These are the activations of a small neural network, seen along a few directions. Each row is one input.
Each table varies a few parts of the input and shows all the possible inputs, shuffled.
Descriptions start from the smaller parts, as in this example, which fits no table here: one of 2 separate values, together with either a single point or one of 11 places around a ring or (one of 5 places around a ring, together with one of 6 places along a line).
Shared parts are said once, and a part with two or three values counts as separate values.

Other details of the inputs vary at random and push rows far along two fixed directions, the same in every table; ignore that.

A family of inputs:
r1: [ -2 -24  37 -17  -5  -3   2 -17  13 -19 -55 -56 -14  33  -3 -12]
r2: [ 49 -19  30 -17  76  38 -25 -29 -36  15 -35  18 -53 -57  -9 -40]
r3: [-30   3 -31   8 -38 -17   5  33   5  -1  33  17  29  36   4   7]
r4: [ -3 -27  40  -8 -10   0   6 -20  14 -16 -45 -58 -24  30  -4 -17]
r5: [-30   0 -31  29 -35 -13  21  -3  -4 -13  38 -13  34  51  -8  20]
r6: [  4 -16  27 -33  10 -23   9 -15  43 -17 -36 -55 -22 -13  16   6]
r7: [-25  11 -23  10 -32 -28  29 -22  15 -13  53 -24  36  14  25  37]
r8: [ 58  -6  39 -25  68  22 -36   7 -34  17 -54  31 -34 -74  -9 -38]
r9: [-38   1 -38  20 -37  -8  17  32   4  13  34  -9  30  31   0   9]
r10: [-23  13 -43  22 -52  -9  15  13   1  13  24   5  22  48  19  10]
r11: [ 68 -20  29 -26  62  34 -26 -19 -29  27 -32  27 -54 -52  -1 -46]
r12: [ 32  25 -13  10  32  25  14 -46 -29   4  74  41  10 -77  10   8]
r13: [-30  17 -40  14 -53 -11   7  31   6  -1  20  21  22  35  12  12]
r14: [-32  -5 -37  23 -40  -9  13  17 -10  15  36 -11  34  38  11  14]
r15: [ 13  32 -17  24  42  22 -16   1 -46   5  42  71  21 -52 -17 -13]
r16: [-36   5 -33  26 -30 -11  25  11  10 -14  36 -10  32  41 -20  14]
r17: [ 30  11 -21  30  33  41   3 -31 -47   4  55  55  10 -45 -24 -11]
r18: [-16 -27  25 -28  14 -15 -16  13  12 -14 -63 -29 -27  17  -1 -13]
r19: [ 64  -3  40 -31  65  15 -34   4 -26  14 -48  41 -40 -59  -8 -43]
r20: [ -8 -32  20 -16  14 -13  -5  -3   7   0 -54 -46 -28  33   7 -11]
r21: [  6  -1  50 -18   4 -22 -13   3  37  -3 -51 -32 -29   6  11  27]
r22: [ -7 -19  36 -21   0   0   5  -5  27 -20 -58 -50 -16  20 -15 -19]
r23: [ 27  30 -12  25  36  22  -8  -6 -44 -10  43  68  26 -51 -31  -7]
r24: [-28   5 -36  14 -35 -12  17  29  12  12  39   3  25  42   0   2]
r25: [ -7 -19  39 -28  -2  -3  -9  -1  17 -30 -61 -36 -12  11 -12 -14]
r26: [-28  19 -45  19 -50  -6  19  29  15  11  25   7  18  42   8   6]
r27: [  3 -16  37 -25  -1 -12   0 -16  34   7 -44 -44 -32  18  14  31]
r28: [ 23  40   0  25  26  35 -11 -13 -39 -14  42  63  36 -56 -29 -14]
r29: [-14 -26  19 -20  17 -11  -3   9  22  -2 -57 -42 -30  24  -5 -18]
r30: [  7  -3  24 -17 -13 -23 -10  25  17   2 -70 -19 -35  23  15 -17]
r31: [  3 -15  30 -42   6 -29  -6 -13  31 -28 -37 -41 -19 -20  17  12]
r32: [ 10 -31  19 -25   0 -16  -6   6  12  11 -50 -34 -28  36  15 -18]
r33: [ 37  26 -35  24  13  46  -5 -13 -40  29  45  71  -3 -44   5 -19]
r34: [ 31  25  -7  21  26  41  -2 -36 -17  25  61  59   4 -60  -2  25]
r35: [-32  18 -14  12 -35 -12   4   6  29  -4  38   9  28  16   6  54]
r36: [-33  -9 -33  31 -44  -6  15  15  -9  18  42 -16  22  37  11   9]
r37: [ -5 -32  23 -29   1 -11 -15  27  10   1 -62 -30 -22   9   7 -12]
r38: [-38   3 -28  19 -32 -14  12  15   1 -25  31   5  34  31 -16  19]
r39: [ 32  43  -9  11  36   7 -11 -22 -21  -9  63  51  28 -85   2  11]
r40: [-33  22 -20  12 -37 -12  16   1  36  11  39  -9  22  24  -4  49]
Each input here is: one of 5 places along a line, together with either one of 2 separate values or one of 6 places along a line.
Changing only the place on the line of 5 turns r33 into r10. The same change can be made to r2. Which row results?
Answer: r20
Changing only the place on the line of 5 turns r12 into r7. The same change can be made to r4. Which row results?
Answer: r1
Start at r19 and move only the place on the line of 5, one step at a time. The first step leads to r3. Which rows follow, in order?
Answer: r24, r32, r11
Change only the place on the line of 5 in r14. List by row number the other rows that result.
Answer: r8, r9, r36, r37
Change only the choice among 2 separate values in r12. List by row number the other rows that result.
Answer: r34

A family of inputs:
r41: [-18 -20   5  -5 -37 -19   5  15  23   2 -42 -46 -15  61   9  -9]
r42: [  8  -1  12  -9   3  -4  -1  -5  19  13 -22 -12 -21   3   9  14]
r43: [-22  10 -10  25 -15   1  14 -12   3 -23  34  -5  36  14 -14  17]
r44: [ 52   7  30 -25  58  23 -24 -14 -18   4 -21  30 -21 -72   0 -19]
r45: [ 15  -4  32 -23  17  -7 -14   0  22   4 -46 -13 -33 -11   3   6]
r46: [-12  -9  -7   1  -8  -5   6   4   1   0  -5 -22  -2  15   6  -2]
r47: [  0   4 -12  12   6   9  -7  -4 -23  10  24  17   9  -6   0  -8]
r48: [  5   7  -5   1  14  -1   0  -1  -4  -6  14  18   6 -23  -4  -6]
r49: [-45 -19   3   0 -44 -33   9  30  29  -7 -27 -43   4  67  -2   5]
r50: [-15  16 -42  33 -16  21   8  10 -24  15  70  42  34   3  -9   4]
r51: [ 36   9  10 -11  29  26 -18   2 -22   5 -22  37 -16 -34 -13 -28]
r52: [  0   5   0  13   5  16  12 -27 -12 -11  26   2  10  -6 -13   6]
r53: [-20 -20   5  -9 -18 -28  14   6  28  -3 -21 -48  -7  42  15   3]
r54: [ 12   3   1 -11  10   5  -7  -1   3  -3  -3  13  -1 -21   4   9]
r55: [ -4  31 -44  34 -22   7  16  -2 -19   9  86  39  42 -18   5  19]
r56: [-21   6 -18  19 -20 -15   3  15  -8  -7  22   4  23  22  -4   6]
r57: [ 19 -13  33 -28  36   9 -18  -5  -8  -4 -46  -1 -29 -36  -3 -26]
r58: [ 10 -13   7 -16   3  -4   1  -9  12   3 -22 -12 -18  -1  11   7]
What is each input in this table made of?
Answer: one of 2 separate values, together with either a single point or one of 8 places along a line
Change only the place on the line of 8 in r50. List by row number the other rows that result.
Answer: r41, r42, r46, r47, r53, r55, r58
